A small network was shown many inputs. Here are its activations along a few directions, one row for each input.
Each table varies a few parts of the input and shows all the possible inputs, shuffled.
A made-up example of a description, with smaller parts first: line(6) and (point or line(9) or (values(2) and ring(8))).
Shared parts are said once, and a part with two or three values counts as separate values.

Table:
r1: [ -1 -13  14 -24  -1  -2  15   3  37   7  28   1  -7  -5   5 -14  -9  25
 -18  -7]
r2: [  2  15   1  14  11   0  -6   5 -36  -5   0  -9  -8   1  -3  15  -1 -13
  10   7]
r3: [  4  15   2  15  11  -4  -5   6 -39  -2  -2  -8  -7   2  -4  16  -6 -11
   8   5]
r4: [ 10   5 -28 -25  -5  23 -14   3   4  14 -12  19   2 -34 -10 -17   4 -39
 -21 -28]
r5: [ -4 -23   3  -8 -16  -9  18  -6  45   9  11  12   6  10   4 -14  -2  21
  -8  -5]
r6: [ -4  16   4  18  11   1 -11  -3 -31 -11  -6  -1  -6  -3  -1   4   5 -12
   6  21]
r7: [ -4 -32  -3 -11 -15 -13  13  -8  41  14 -15   7  24  14   4  -3   1  18
  -1 -11]
r8: [  2  18   0  14  13   4  -7   3 -33  -7  -1 -10  -7   2  -1  11   4 -12
  12  11]
r9: [ -3  19   0  16  12   6  -7  -1 -31 -14  -5  -5  -5  -1  -3   3   8  -9
  10  19]
r10: [ -3 -10   8 -23 -12 -11  14 -11  34   3  27   9  -8   1   7 -17 -13  25
 -13  -7]
r11: [  1  17   0  15  12   7  -8  -1 -32 -12  -3 -11  -9   1   0   8   8 -10
   9  14]
r12: [  1 -27   0  -1 -22  -1  -2  10  41   5 -22  -4  26  14   1   8   1  16
   7 -18]
Question: What do these inputs look like to the network?
Answer: point or line(5) or line(6)

Table:
r13: [  3 -15 -17 -16 -20   9  -8   6  30  11 -18  19  16 -19  -9 -12  -2 -13
 -15 -28]
r14: [ -1 -11   6   0  -9   3  12  -3  26  -9  13 -12  -4  18   8  -1   5  26
   6  -1]
r15: [ -4   0  13   0  -6  -4  10   1  21 -11  20  -7  -5  14   3  -6  -5  31
   6   6]
r16: [  7  21  10  24  12   9 -18  25 -40 -17  -7 -31  -6   5  -4  32  -1  -5
  21   5]
r17: [ -3 -22   0  -8  -1  -9  17  -3  25  15   1   0  12  14   5   3   4   9
   3  -4]
r18: [  7 -10 -14 -17 -14  12  -6   3  31  13  -8  13   8 -12  -2 -15   2 -10
 -16 -23]
r19: [ -2 -22  -1   5 -27  -2  -5   6  35  -3 -26   3  26   9  -2   5  -1  13
   7 -13]
r20: [  2 -17   2   4 -21   0  -4   3  36   0 -15  -2  17  16   4   2   3  16
   6  -9]
r21: [  3  26 -15  15   4  -6  -8 -14 -53  -5  -2   4 -13   2  -3   8  -2 -26
  12   6]
r22: [  5  -3  -9 -21  -2  14  10  -4  21   4  20   4 -13 -10   2 -17   5   1
 -16 -14]
r23: [ -8  -3  26   8 -12 -13  -3   1  17 -14  18   1  -8   6   6  -2 -15  28
  -2  12]
r24: [  7  32 -21  13  -1   9 -13  -7 -47  -6   3  10 -19 -10  -7  -2   0 -39
   5  -1]
r25: [  1  25  -7  35  -7  -3 -12  -6 -42 -20  -4  -4 -11  17  -1  15   2 -12
  27  12]
r26: [  4 -16  -7 -15 -10  -3  -1  -4  25  14 -14   7  15   0   2  -5   0   2
  -8 -16]
r27: [  0  17  -9  29   7 -14   1 -10 -52  -1  -5   2  -8  15  -2  15  -1 -20
  18  13]
r28: [ -8  20   6  31  15  13 -17   0 -31 -27 -18 -12   0   2   0   5  22  -6
  18  35]
r29: [ -6  -2  18 -11  -1 -16   1  -7   6   0  19  10 -11 -11   4  -9 -18  14
 -16   5]
r30: [ 12  28  -4   2  19  22 -20  24 -44  -3   0 -15 -14 -22 -10  15  -3 -32
  -1  -9]
r31: [  1 -10  -3 -20   2   1  15 -11  15   5  14  -2  -6   2   6  -8   2  13
  -8  -7]
r32: [  1   8  -1 -21   1   7   9   0  15   3  27   8 -14 -14  -3 -21  -5   5
 -16  -7]
r33: [ -2 -19   3  -6   5  -8  25  -7  17   9  12  -5  -1  15   6  -1   3  19
  -3   1]
r34: [  0 -13  -7 -22  -3  -1   7  -6  24  11   3   2   7   1   5  -5   4   3
  -2 -12]
r35: [  4  -7 -13 -23  -7  13   2   1  29  10   9   8   0 -11   1 -14   6  -9
 -10 -19]
r36: [  0 -21 -10 -14 -16  -5  -2  -1  25  12 -25  12  23  -7  -4  -3  -4  -1
  -7 -20]
r37: [ -2 -14   2  -3 -14   2   4   1  34  -4   2  -7  10  17   7   3   7  17
  12  -5]
r38: [ -9  12   5  25  28   2  -4  -4 -40  -9 -19  -5   3   0  -1   5  19 -14
   9  36]
r39: [  1 -25  -1  -1  -8 -11   9  -1  26  18 -16   5  20  13   2   2   0   8
  -3  -7]
r40: [ -2   1   5 -19   5  -7  14  -7  10   3  21   3  -7  -2   2 -12  -8  17
  -8   0]
r41: [ -2   5  12 -13  -6  -2  -4   0  12   0  25  16 -18 -22   0 -18 -16   2
 -23  -2]
r42: [ -2  27  -7  10  21  25 -18  -1 -35 -14 -10   3  -8 -25  -5 -11  20 -33
  -4  22]
r43: [ -5  -8  11  -5   8 -15  23  -3  11   7  19   0  -2  11   2  -5  -8  23
  -3   8]
r44: [ -8 -11  24   2   1 -25  10  -3   8   5  17   8  -6   2   4  -2 -18  20
 -11  13]
r45: [  6  13   8  18  26  -1  -5  20 -49   2  -8 -23  -3   2  -6  32  -4 -13
  12   6]
r46: [ -5  21  -1  11  25  11 -13  -8 -41 -13 -17  -3  -2 -13  -1  -2  18 -21
   3  29]
r47: [  9  22   2   4  23   8 -15  17 -50  -2  -6 -21  -8 -11  -6  25  -5 -19
   7  -2]
r48: [ -3 -30  -4  -1 -13 -13   7   2  26  16 -27  10  28   6  -4   5  -4   5
  -2 -12]
Question: What do these inputs look like to the network?
Answer: line(4) and (values(3) or line(6))
Question: Changing only the line(4) part turns r26 into r18. The same change can be made to r31. Which row results?
Answer: r22
Question: Change only the values(3) part in r30. List by row number the other rows that result.
Answer: r24, r42
Question: Start at r23 and move only the line(6) part, one step at a time. The first step leads to r15. Which rows follow, in order?
Answer: r14, r37, r20, r19
Question: Which other rows agree with r44 in the line(4) part? List them by row number.
Answer: r17, r27, r33, r38, r39, r43, r45, r48

Table:
r49: [  8  15 -24   5  -3  25 -31   7 -28  -5 -35   1   8 -21  -9   8  13 -45
   5 -13]
r50: [ -3 -29   0 -23 -20 -10  17  -6  55  11   4   8  17  11   4 -12  -7  27
  -6 -18]
r51: [  8  25   7  18  13   0 -12  15 -51  -7   2 -20 -13   3  -3  28 -11 -12
  15   2]
r52: [ -4 -34  13 -18 -15 -11  10   3  59  14   3   7  16   5   7  -7  -7  26
 -12 -11]
r53: [ -1 -32  -2 -13 -24  -6  16  -6  60  12   7  11  10  15   8 -12   0  23
  -8 -17]
r54: [ -3  16  -5  21  21  -3   0  -6 -51  -2 -11  -2  -4   2  -3  11   8 -22
  11  22]
r55: [  5  20  -5 -43  10  16   5  -5   4   8  48  19 -36 -42  -2 -37 -11 -14
 -39 -13]
r56: [-11  30  20  32  24   0  -5 -13 -46 -33  11 -16 -21  12   8   4  14   8
  19  51]
r57: [  1  25  11  26  17   9  -8  19 -40 -20   5 -23 -12   4  -6  19   1  -2
  18  17]
r58: [ -3  24   9  28  13 -17  -4  -7 -57 -12  10  -5 -19   8   0  15  -9  -7
  13  24]
r59: [ -3 -34  10 -18 -17 -10  15  -1  55  12   1   5  15   6   5  -9  -8  31
 -14 -13]
r60: [ -1 -29  -2 -18 -25  -9  17  -6  57  12   5   9  13  12   5 -12  -2  24
  -6 -17]
r61: [ 10  16 -12  10  20  12 -14  11 -45   2 -19 -17   1  -5  -6  21   9 -30
  11  -2]
r62: [  1  17 -22  15   2  15 -20  -3 -27  -3 -32  15   9 -16 -10  -7  15 -39
   1   6]
r63: [ -4 -30   3 -22 -17 -12  16  -3  54  11   1   7  16   7   3 -10  -6  32
  -8 -17]
Question: What do these inputs look like to the network?
Answer: point or line(6) or (values(2) and line(4))

Table:
r64: [  7 -13   4 -28   7   6  -3  18  19  14  -6 -14  14 -11  -1  10  -5   4
  -7 -22]
r65: [  9  26 -20  -4   3   1  -8  -8 -42   7  14  12 -23 -14  -3   0  -7 -39
  -4 -11]
r66: [ -4   1   4 -18 -10   7  10  -2  38  -3  32  14 -12  -9   1 -29  -3  15
 -14  -2]
r67: [ -1  32 -20  11  19  24 -17 -12 -48 -19 -20  -3  -5 -13  -4  -6  27 -32
  11  20]
r68: [-16   6  51  48  21 -40  22  -4 -35 -27  28 -36 -15  55  15  34 -11  58
  38  56]
r69: [-12 -17   8 -12 -13 -12   1 -22  36   0  -2  26   6  -9   6 -28  -1  14
 -19  10]
r70: [  4  -1  -2 -21  22   8  13   3  -4  18  16   4 -12 -22  -3 -12  -1 -10
 -26  -5]
r71: [  7 -17   3 -13 -28  10   0   9  52  -5  10 -10   2   9   6  -2  -3  26
  -1 -26]
r72: [ 10  15 -10   6  -5  -1 -17  15 -35   3 -13   2  -1 -13 -14  15 -19 -24
   0 -20]
r73: [ -4 -46 -13  -4 -25 -23  24 -14  52  24 -24  15  36  30   4   0   3  19
   6 -16]
r74: [  1  15  -5  35   9  20 -27  17 -33 -12 -35  -9  10  -4  -7  16  20 -32
  16  15]
Question: What do these inputs look like to the network?
Answer: point or (values(2) and line(5))

Table:
r75: [ -7 -15   9   1  -9  -5  10  -7  31  -5   4   2   5  12   6  -9   4  25
   0   8]
r76: [  2  -8  -8 -16  -5  -1   7  -6  15  12   7  13  -2  -7   0 -12  -4  -4
 -14 -13]
r77: [  5  -8 -14 -13 -10  11 -11   2  16   8 -18   9  12 -14  -3  -6   4 -16
  -9 -19]
r78: [  8  -1 -18 -20  -6  18  -6   8  14  11  -4   9   3 -20  -7 -11   1 -20
 -14 -26]
r79: [  2  31  -4  21  19   8 -14  -2 -59 -16  -7 -14 -12   0  -2  15   9 -21
  18  19]
r80: [  0  27   4  25  27   6 -11   6 -57 -11  -6 -13 -11  -4  -4  15   7 -21
  11  24]
r81: [ -3 -25  12   6 -11 -17  15   4  30   5   0 -10  13  28   6  13  -6  31
  11  -3]
r82: [ -1 -11  12 -14  -4 -10   9   2  21   3  13  -4   0   4   4   0 -13  24
  -5  -7]
r83: [  2  31   1  29  14   3 -16   5 -59 -15  -3  -8 -14  -2  -5  16   0 -22
  14  18]
r84: [ -3  -7   8 -12  -4  -3  10  -4  25   1  21   4  -7   1   5 -12  -4  17
  -9   0]
r85: [ -5 -14  -3  -6  -9  -9   7 -10  22   6  -7  12  12   4   2  -9   1   7
  -3  -1]
Question: What do these inputs look like to the network?
Answer: values(3) or (values(2) and line(4))
Question: Change only the values(2) part in r75. List by row number the other rows that result.
Answer: r84

Table:
r86: [ -5  33   4  15  22  -1  -2 -14 -52 -15  20   4 -28  -8   0  -7   2 -15
   1  31]
r87: [  1  -7   0 -22   9  13  -1   3  17   5  -3  -1   4 -17   0 -10   6   0
 -16  -6]
r88: [ 0 -4  6 -9 -1 12 -3 10 25 -1  8 -4  0 -6  2 -6  5  5 -5 -3]
r89: [  1  -3   5  -1 -13  10  -1   4  25 -12  10  -8  -4   5   4  -5   2  19
   1  -4]
r90: [ -5 -21   5  -1   0 -25  22 -11  12  14   3   2   9  21   6   6  -5  19
   4   3]
r91: [  3  -4 -16 -16  -5   6   4   0  13  13  -4  15   6 -13  -7 -13  -1 -12
 -13 -17]
r92: [  5  -7 -20 -14 -19  -3  -4 -10  11  16  -7  23   4 -10  -2 -10  -6 -19
 -12 -24]
r93: [ -5 -18  12   6  -6 -18  14  -3  17   4   3   2   6  15   4   3  -8  23
  -1   5]
r94: [ -4  -7  10  -2 -11  -8   3   0  22  -7   6  -3   5  12   4  -1  -5  23
   7   1]
r95: [ -4  16  -9  32  10  12 -19  -3 -38 -17 -35  -5  10   3  -3  10  23 -24
  20  24]
r96: [ 13  22   2  12  16   3 -13  24 -53  -1  -1 -24 -11  -2  -8  34 -13 -18
  13  -9]
Question: What do these inputs look like to the network?
Answer: values(3) or line(8)
Question: What sort of input is r95?
Answer: values(3)
